Read these off the matrix that follows.
1) The second smallest entry?
2) The entry in the bottom-left corner?
3) The entry directly above 28?
4) The fourth entry in reading order?
5) The fourth entry from the end, reading row by row?
6) The top-left entry?
7) The maximum?
[[-11 -21 -24  12  -6 -26  12]
 [ -9  18  -2 -17  28   7 -33]]
1) -26
2) -9
3) -6
4) 12
5) -17
6) -11
7) 28

Read these off the row that follows.
1) Read off the entry just left of the smallest entry.
2) Read off the last entry.
3) Read off the third entry.
[4615 2502 8944 3528 8785]
1) 4615
2) 8785
3) 8944

Questions about the table below.
1) Find the bottom-left entry.
2) Find the third entry from the end, reading row by row.
3) Find the first entry in the row that holds the largest entry.
4) Find the fifth entry in reading order.
5) Find the last entry, reading row by row.
6) Find the largest entry in the first row.
7) Find the top-left entry.
8) Find the 3rd entry on the diagonal from the top-right corner.
[[5, -24, 18, 53],
 [5, -25, 17, 53],
 [5, -25, 17, 53],
 [-7, -25, 3, 29],
 [7, 38, -8, 59],
 [-7, -25, 4, 29]]
1) -7
2) -25
3) 7
4) 5
5) 29
6) 53
7) 5
8) -25

M =
[[  3  16  16  -6  -2 -49  29 -21  35  50 -24  54 -29 -22  30 -34]
 [ 71 -21   4 -19 -13  48  12  20 -34   1  27 -34   5  20   8  41]]
Indices start at 0.
The entry just left of the smallest entry -> -2
The minimum -> -49
What is the entry directly above 12? 29
The entry in the bottom-left corner: 71
The entry just right of 54 is -29
What is the entry at row 0, column 1? 16
The entry in row 0 and column 0 is 3
The bottom entry of the column that holds the smallest entry: 48
What is the top-right entry? -34
The entry just left of 27 -> 1
The bottom-right entry -> 41
What is the entry at row 1, column 1? -21

Read these off the grid that follows.
1) The entry just left of the smallest entry?
2) The first entry in reading order?
3) The entry just right of 12.56?
4) The entry just right of -2.72?
5) The second smallest entry?
[[ -1.41  -7.72  28.03  16.52  -8.17  -5.54  -5.33   3.94  13.13  -6.35
   -4.83]
 [  8.75  -8.30  -4.94   0.08 -13.24   1.27  -1.66  -4.44   8.57   5.21
   -5.80]
 [ -9.21 -12.84 -24.72  -0.63  -4.82  -7.89  -3.21  -5.53   0.08 -12.34
   -2.13]
 [ -4.18 -15.45  -0.96   4.10  13.49  -3.50   2.67   0.21 -13.13  -5.20
   -7.20]
 [-14.00   0.55   0.02  16.82   0.08  -8.27  -8.85  -2.85  -8.22  -8.27
    0.07]
 [ -3.01   6.45  -4.37  -0.42 -18.44  -5.50  -6.30  -3.72 -12.83   2.16
    3.42]
 [ -6.97  -6.61  -0.95   2.15  -9.22   1.43  -1.45  -2.48 -10.33  -9.06
  -13.90]
 [  4.30  -3.51 -18.84  -7.85  -1.42   0.58   2.67  -1.43 -19.89   2.61
  -10.54]
 [-13.79 -18.60   4.12  -6.92 -20.67  -4.65   1.15   0.27  12.26  -0.42
  -11.69]
 [ -5.95  -0.01 -13.30  -3.69  -6.03  -2.93  -0.04  -5.31  -1.15  -5.42
    2.13]
 [-10.30 -11.85  11.96 -10.03  -3.40  -1.53  -1.99  -4.03 -10.17  -2.82
  -13.16]
 [ -3.76  -1.58  -0.49  -3.22  -0.19  -3.99  -0.27  -3.83   0.05  -9.51
    0.74]
 [  2.50  -9.11  -4.11 -22.03  20.33 -11.24  -2.10  -4.15 -16.70   0.40
    8.62]
 [ -7.48   2.32  10.54   7.02 -19.14  -9.94  -2.72  -8.72 -13.72  -6.45
    0.19]
 [ -2.98  -8.53  -0.89 -15.09  -1.44  -3.50  -5.91  -3.72 -11.20   3.38
   -4.31]
 [  8.55  12.56  -6.64 -18.31  -0.30  -0.70  -7.90  -1.15   9.46   3.86
   -0.14]]
1) -12.84
2) -1.41
3) -6.64
4) -8.72
5) -22.03

Questions about the array below. Indices start at 0.
1) Which number is the top-left entry?
2) Which number is the top entry of the column that holds the largest entry?
3) Which number is the entry directly above the smallest entry?
4) Which number is the entry at row 0, column 2?
5) Which number is the entry in the bottom-left corner?
6) Which number is the bottom entry of the column that holds the smallest entry?
7) Which number is the entry directly above -16?
8) Which number is the entry at row 0, column 1?
[[ 19  22   4  10  19 -11   0]
 [-33  12 -15  19  25  32  26]
 [ -3  -6 -12 -15  -2  25  40]
 [ 15  -7  -5  -9  -3  -8   3]
 [  9 -19 -18  23   8   3  -3]
 [ -3  15 -22  19  -5  38 -28]
 [ 16  10   4  22 -16   3 -27]
 [  8 -60  14  12  -9  -2  10]]
1) 19
2) 0
3) 10
4) 4
5) 8
6) -60
7) -5
8) 22

  0   -2   27    2    3   -2   -1    3    2   -3   -3    2    0    2   -1
  0    3  -15    2   -2   -2   -1    3    2    2   -3   -2    1    5   -1
 -6   -7  -15   -3   -2    1    6    7    4    2   -3   -5   -7   -4    5
  0    3  -15    2   -2   -2   -1    3    2    2   -3   -2    1    5   -1
  0    3  -15    2   -2   -3   -1    3    2    2   -3   -2    1    5   -1
  0   -4   50    2    2   -2   -1    4    2   -5   -3    5    1   -4   -1
  7    3  -75   -8   -2    8   -1   -8    2    8   -3   -8    1    7   10
  3    4   28    2   -2   -2   -1   -2   -4   -3   -3   -2    1    5   -1
 -2   -2  -15   -1   -2   -2   -1    3    2    2    2    2    2    5    3
 -4    3    0    3   -2   -2    1    3   -2    0    3   -2   -3    3   -2
  0    3  -15    2   -2   -2   -1   -1    2    2   -3   -2    1    4   -1
  1    3    3    1   -2   -2    0    3    2    0   -3   -2    1    5    0
  6    3  -16   -2   -8   -4   -1    4    7    2   -3   -6   -7    1    4
  0    3   -9    2   -1   -2   -1    3    1    1   -3   -2    1    5   -1
  0    3  -15    2   -1   -2   -1    1    2    2   -1   -2    1    1   -1
  0    0  -15    1   -1    0   -1   -1    2    2   -3   -2    1    5    0
Indices start at 0.
Find the entry in row 1 and column 1.
3
The entry directly above the largest entry: -15
The entry at row 2, column 0 is -6
The bottom entry of the column that holds the largest entry: -15
The entry in row 0 and column 1 -> -2
The entry in the top-left corner -> 0
The entry just right of the largest entry is 2
Find the entry at row 1, column 0.
0
Find the entry at row 2, column 1.
-7
Find the bottom-right entry.
0
Find the entry just left of the largest entry.
-4
Find the top entry of the column that holds the smallest entry.
27
Find the smallest entry.
-75
Find the entry in the top-right corner.
-1
Find the bottom-left entry.
0
Find the entry in row 2 and column 2.
-15
The entry just left of the smallest entry -> 3
Find the entry directly above the smallest entry.
50
Find the entry just right of the smallest entry.
-8

X =
[[6 3 1 6 2 3 1 7 3 1 4 6]
 [6 2 3 5 7 6 4 5 6 3 3 3]
 [6 4 2 6 4 4 1 6 4 3 6 5]
 [1 5 2 2 5 6 2 1 5 1 2 4]
 [7 2 2 4 6 4 2 4 5 3 3 2]
 [2 4 6 2 5 4 7 2 4 6 4 2]
 [3 6 6 2 5 3 5 1 3 6 5 4]
 [6 2 2 4 1 5 2 5 5 3 3 2]
 [6 4 2 6 2 4 1 6 5 2 6 6]
 [2 3 5 1 5 5 4 2 5 5 1 1]
 [5 6 5 6 2 3 5 6 4 5 5 7]]
Counting starts at 0.
The entry in the top-left corner is 6
The bottom-right entry? 7
The entry in row 0 and column 1? 3
The entry at row 2, column 2 is 2
The entry at row 1, column 1 is 2
The top-right entry: 6
The entry in row 2 and column 0 -> 6
The bottom-left entry? 5
The entry at row 1, column 0? 6
The entry in row 0 and column 2? 1

A =
[[-15,-45,-25,-43,23,1,-25,-53,-40,31],
[33,-2,34,-17,0,-28,23,-1,11,-3],
[28,-5,37,-5,-1,-43,34,4,21,-25],
[-16,-52,-28,-53,18,-5,-29,-56,-39,26],
[-25,22,25,19,-17,38,-17,36,-15,5],
[-21,-43,-28,-40,28,2,-33,-52,-12,29],
[34,-11,35,-12,5,-41,23,-7,19,-19],
[-20,-11,-13,-32,12,27,-27,3,-6,29],
[36,-17,34,-15,8,-44,34,6,30,-23],
[29,19,35,23,-29,10,-21,24,-31,15]]
Rows and columns are numbered from 0.
Which number is the entry in row 2 and column 1?
A: -5
The entry at row 2, column 2 is 37
The entry in row 2 and column 0 is 28
The entry directly above the smallest entry -> 4
The bottom-left entry: 29
Which number is the entry at row 1, column 0?
A: 33
Which number is the entry directly below the smallest entry?
A: 36
The entry at row 0, column 0 is -15
Which number is the entry in row 0 and column 2?
A: -25
Which number is the entry directly above 8?
A: 12
Which number is the entry directly above -33?
A: -17
The top-right entry is 31
Which number is the entry in row 1 and column 1?
A: -2
Which number is the entry just left of the smallest entry?
A: -29
Which number is the bottom-right entry?
A: 15
The entry directly below 3 is 6
The entry just right of the smallest entry -> -39
The entry in row 0 and column 1 -> -45
The entry directly below 4 -> -56
The entry directly above -23 -> 29
Which number is the bottom entry of the column that holds the largest entry?
A: 10
The top entry of the column that holds the smallest entry is -53
The entry in row 1 and column 2 -> 34
The entry just left of 31 is -40
Which number is the entry directly above 15?
A: -23
